A small network was trained on invented records. Each row is its activation on one of them, seen along a few directions.
Each row is followed by the record's values for the fields Z, K, P, H, T, U, V.
Not every record has every field; a missing one is written missing.
The largest differences between rows may come from other fields.
In the rows, 500 means zero.
Random noise pushes rows far along 3 fixed directions. That doesn't count. These rows show it; they differ only by the noise:
[665 533 587 262 457 367 279 516 383 474 481 473 516 446 627 545 483 416]
[355 380 461 438 756 321 473 582 406 569 347 634 721 469 455 468 707 595]
[660 534 616 285 321 388 342 420 475 472 527 543 387 427 609 562 400 379]
[530 432 606 328 346 343 422 380 658 467 561 674 272 477 560 603 349 378]
[562 478 578 331 426 365 391 448 495 495 491 592 442 445 562 547 462 430]

[617 593 546 491 326 549 519 430 414 474 537 479 478 406 517 448 500 487] : (Z z2; K missing; P missing; H missing; T missing; U missing; V missing)
[588 450 564 337 663 347 316 654 478 385 575 425 574 556 600 522 612 488] : (Z z2; K missing; P missing; H missing; T t2; U u8; V missing)
[500 568 466 573 515 553 592 507 289 553 400 496 712 374 437 372 687 614] : (Z z1; K missing; P missing; H missing; T missing; U missing; V missing)
[486 412 521 404 766 344 406 678 448 435 499 493 694 530 529 475 735 571] : (Z z1; K missing; P missing; H missing; T t2; U u8; V missing)
[256 351 447 546 644 353 563 480 575 593 371 712 488 530 412 518 464 551] : (Z z2; K k3; P p1; H h1; T t1; U u7; V v1)
[609 593 521 469 459 515 452 517 310 484 476 427 616 426 533 424 586 523] : (Z z2; K missing; P missing; H missing; T t1; U u24; V missing)
[757 634 513 407 495 575 292 608 377 394 557 222 514 573 675 540 429 444] : (Z z1; K k1; P p1; H h2; T t1; U u1; V v1)
[625 576 520 504 403 558 509 509 475 425 569 395 502 506 530 495 514 473] : (Z z1; K k1; P p1; H h1; T missing; U missing; V v1)
[622 422 610 309 594 346 328 629 646 325 668 460 412 620 627 603 519 416] : (Z z1; K k1; P p1; H h5; T t2; U u8; V v1)
[753 533 624 253 564 368 228 655 395 354 614 324 570 523 676 519 601 430] : (Z z2; K missing; P missing; H missing; T t2; U u8; V missing)
[347 442 420 525 460 549 475 402 660 557 459 564 269 565 485 598 173 435] : (Z z2; K k4; P p2; H h5; T t1; U u1; V v2)
[490 490 518 551 373 546 579 410 726 463 609 533 230 571 510 559 336 421] : (Z z1; K k4; P p2; H h3; T t1; U u14; V v1)
[602 488 538 430 559 547 379 620 627 370 679 298 453 644 590 571 461 419] : (Z z1; K k1; P p2; H h1; T t2; U u8; V v2)
[329 396 447 565 652 440 588 531 571 498 462 610 529 546 433 481 571 580] : (Z z1; K missing; P missing; H missing; T t1; U u10; V missing)
[416 497 483 507 460 498 508 410 409 666 364 571 557 380 436 480 451 518] : (Z z1; K k3; P p2; H h2; T t2; U u8; V v2)
[483 480 489 530 592 485 512 568 518 468 512 473 528 575 514 500 544 525] : (Z z1; K k4; P p1; H h3; T t1; U u7; V v1)
[533 484 470 417 643 440 349 595 510 464 486 438 494 589 582 592 425 487] : (Z z1; K k4; P p1; H h2; T missing; U missing; V v1)
[721 574 605 327 491 431 330 597 320 411 549 374 632 432 615 466 645 482] : (Z z1; K missing; P missing; H missing; T t2; U u8; V missing)
[479 489 496 506 487 483 529 474 517 486 510 533 461 502 487 479 497 513] : (Z z2; K missing; P missing; H missing; T t1; U u14; V missing)
[459 471 481 436 633 389 454 538 309 578 345 574 719 410 471 442 667 573] : (Z z2; K k4; P p1; H h5; T t2; U u8; V v1)
[294 423 425 670 512 521 715 409 581 545 453 676 475 477 362 432 525 586] : (Z z2; K missing; P missing; H missing; T t1; U u1; V missing)
[392 461 481 616 471 515 686 451 614 512 509 625 449 502 407 478 514 528] : (Z z1; K k4; P p1; H h1; T missing; U missing; V v1)
[495 381 594 392 556 334 458 534 646 414 605 603 435 527 530 540 561 473] : (Z z1; K missing; P missing; H missing; T t2; U u8; V missing)
[476 378 525 409 719 347 421 611 528 483 513 532 583 546 527 524 650 530] : (Z z1; K k4; P p2; H h2; T t2; U u8; V v1)
[524 495 543 485 545 445 530 543 381 479 497 525 676 415 474 403 746 574] : (Z z2; K missing; P missing; H missing; T t2; U u8; V missing)
[346 437 467 600 586 472 652 492 467 538 428 627 613 462 402 412 661 617] : (Z z1; K missing; P missing; H missing; T t1; U u7; V missing)
[344 488 383 455 605 369 394 455 259 717 161 617 653 372 441 507 420 567] : (Z z2; K k3; P p1; H h5; T missing; U missing; V v1)
[669 557 529 386 553 473 330 629 422 391 565 310 532 567 610 534 490 444] : (Z z2; K k1; P p1; H h4; T missing; U missing; V v1)
[457 466 429 441 844 480 339 734 347 529 401 337 790 565 523 480 658 565] : (Z z1; K k4; P p2; H h4; T t2; U u8; V v2)
[593 567 528 504 393 540 533 486 481 468 542 460 469 481 514 490 477 467] : (Z z1; K k4; P p1; H h1; T missing; U missing; V v1)
[281 312 427 485 861 405 445 664 636 521 464 523 587 640 465 547 558 551] : (Z z1; K k4; P p2; H h4; T t2; U u8; V v2)
[553 428 621 377 437 367 449 483 676 385 651 596 345 513 556 560 480 429] : (Z z1; K missing; P missing; H missing; T t2; U u8; V missing)
[503 436 593 443 399 397 552 416 579 500 548 665 425 451 480 505 516 459] : (Z z2; K k4; P p1; H h4; T t2; U u8; V v1)
[750 632 588 338 362 496 308 518 370 412 557 351 469 463 647 517 428 411] : (Z z1; K missing; P missing; H missing; T t1; U u24; V missing)
[639 524 578 363 555 414 375 602 371 427 530 422 635 456 579 466 667 508] : (Z z1; K missing; P missing; H missing; T t2; U u8; V missing)
[575 575 532 493 337 545 534 414 464 495 515 504 432 435 508 467 456 481] : (Z z1; K missing; P missing; H missing; T t1; U u14; V missing)
[561 587 436 565 473 685 482 542 467 462 561 269 524 562 513 497 443 485] : (Z z2; K k1; P p2; H h1; T missing; U missing; V v2)
[663 561 552 378 385 496 346 494 534 397 588 396 327 537 628 569 306 388] : (Z z1; K missing; P missing; H missing; T t1; U u1; V missing)
[827 685 596 325 285 543 275 494 312 402 571 278 441 459 679 506 382 382] : (Z z2; K missing; P missing; H missing; T t1; U u10; V missing)
[449 395 525 339 559 322 341 504 636 464 485 593 327 589 585 640 309 413] : (Z z1; K k4; P p1; H h5; T t1; U u7; V v1)
[555 470 603 426 428 417 505 476 561 426 596 580 454 458 522 494 569 480] : (Z z1; K missing; P missing; H missing; T t2; U u8; V missing)
[648 478 603 276 510 348 285 572 532 395 580 466 430 547 632 574 467 393] : (Z z2; K k4; P p1; H h4; T t2; U u8; V v1)
[516 503 525 537 381 528 595 441 621 463 574 544 364 514 486 524 413 454] : (Z z1; K k4; P p1; H h1; T missing; U missing; V v1)
[344 339 411 425 904 317 381 704 542 493 401 527 617 637 511 577 538 551] : (Z z1; K k4; P p1; H h4; T missing; U missing; V v1)
[652 646 497 593 310 672 574 435 422 483 545 387 510 456 510 464 505 511] : (Z z1; K k1; P p1; H h3; T missing; U missing; V v1)

Which values does each new row have?
[832 750 513 436 353 648 330 562 199 435 495 135 614 471 645 461 461 428] : (Z z1; K k1; P p1; H h1; T t1; U u1; V v1)
[387 496 461 666 347 666 699 382 707 531 575 535 307 526 413 511 325 472] : (Z z1; K k4; P p2; H h1; T missing; U missing; V v2)
[637 472 629 355 446 394 406 522 579 373 656 494 419 505 584 520 554 432] : (Z z2; K missing; P missing; H missing; T t2; U u8; V missing)
[441 389 513 432 671 350 431 582 562 464 512 587 538 560 518 545 587 527] : (Z z2; K k4; P p1; H h2; T t2; U u8; V v1)
[563 383 597 295 634 300 311 622 658 341 648 499 412 606 623 593 516 430] : (Z z1; K missing; P missing; H missing; T t2; U u8; V missing)
[596 584 498 507 497 558 489 554 397 491 496 375 561 479 534 463 548 487] : (Z z1; K k4; P p2; H h1; T missing; U missing; V v1)
[600 500 555 381 653 390 381 647 324 452 495 427 731 459 558 441 738 550] : (Z z1; K missing; P missing; H missing; T t2; U u8; V missing)
[742 637 561 445 336 582 380 498 462 404 622 333 397 523 623 544 405 427] : (Z z2; K k1; P p1; H h2; T missing; U missing; V v1)
[525 418 546 389 617 370 407 567 583 443 554 536 489 561 558 544 565 485] : (Z z1; K k4; P p1; H h2; T t2; U u8; V v1)
[532 612 449 512 427 569 516 427 223 648 302 475 636 343 467 416 538 547] : (Z z1; K k4; P p2; H h5; T t1; U u14; V v1)
[525 587 463 622 384 632 600 437 482 516 488 469 455 493 481 473 429 500] : (Z z1; K k4; P p1; H h3; T t1; U u1; V v1)
[433 495 417 544 623 507 489 539 430 546 388 497 574 525 491 500 489 557] : (Z z1; K k4; P p1; H h2; T t1; U u1; V v1)
[563 630 472 511 345 656 444 436 393 555 464 385 458 462 522 495 321 441] : (Z z2; K k4; P p2; H h4; T t1; U u24; V v2)
[455 445 522 522 481 467 566 487 644 450 565 567 379 580 489 540 443 464] : (Z z1; K k4; P p1; H h1; T t1; U u7; V v1)
[573 512 520 411 510 466 373 523 487 478 507 434 430 545 599 559 405 449] : (Z z1; K k4; P p2; H h2; T t1; U u7; V v1)
[393 465 393 512 833 423 462 679 282 565 311 477 825 502 454 424 725 635] : (Z z2; K k4; P p1; H h4; T missing; U missing; V v1)
[664 598 522 388 498 569 298 572 363 497 516 286 568 498 615 525 451 457] : (Z z1; K k4; P p2; H h2; T t2; U u8; V v2)
[354 431 505 571 493 435 681 424 507 582 415 737 583 398 372 423 653 572] : (Z z1; K k4; P p1; H h4; T t2; U u8; V v1)
[651 589 491 482 522 576 420 569 418 452 531 330 537 557 581 511 507 502] : (Z z1; K k1; P p1; H h2; T t1; U u14; V v1)
[598 575 479 355 472 542 247 527 439 500 474 337 411 537 619 604 247 393] : (Z z2; K k4; P p2; H h5; T missing; U missing; V v2)
[632 644 420 433 632 624 280 665 190 539 394 181 726 506 585 475 491 510] : (Z z2; K k4; P p2; H h4; T missing; U missing; V v2)
[645 485 476 375 696 452 242 694 551 351 608 237 478 727 666 618 435 444] : (Z z2; K k1; P p1; H h3; T t1; U u14; V v1)
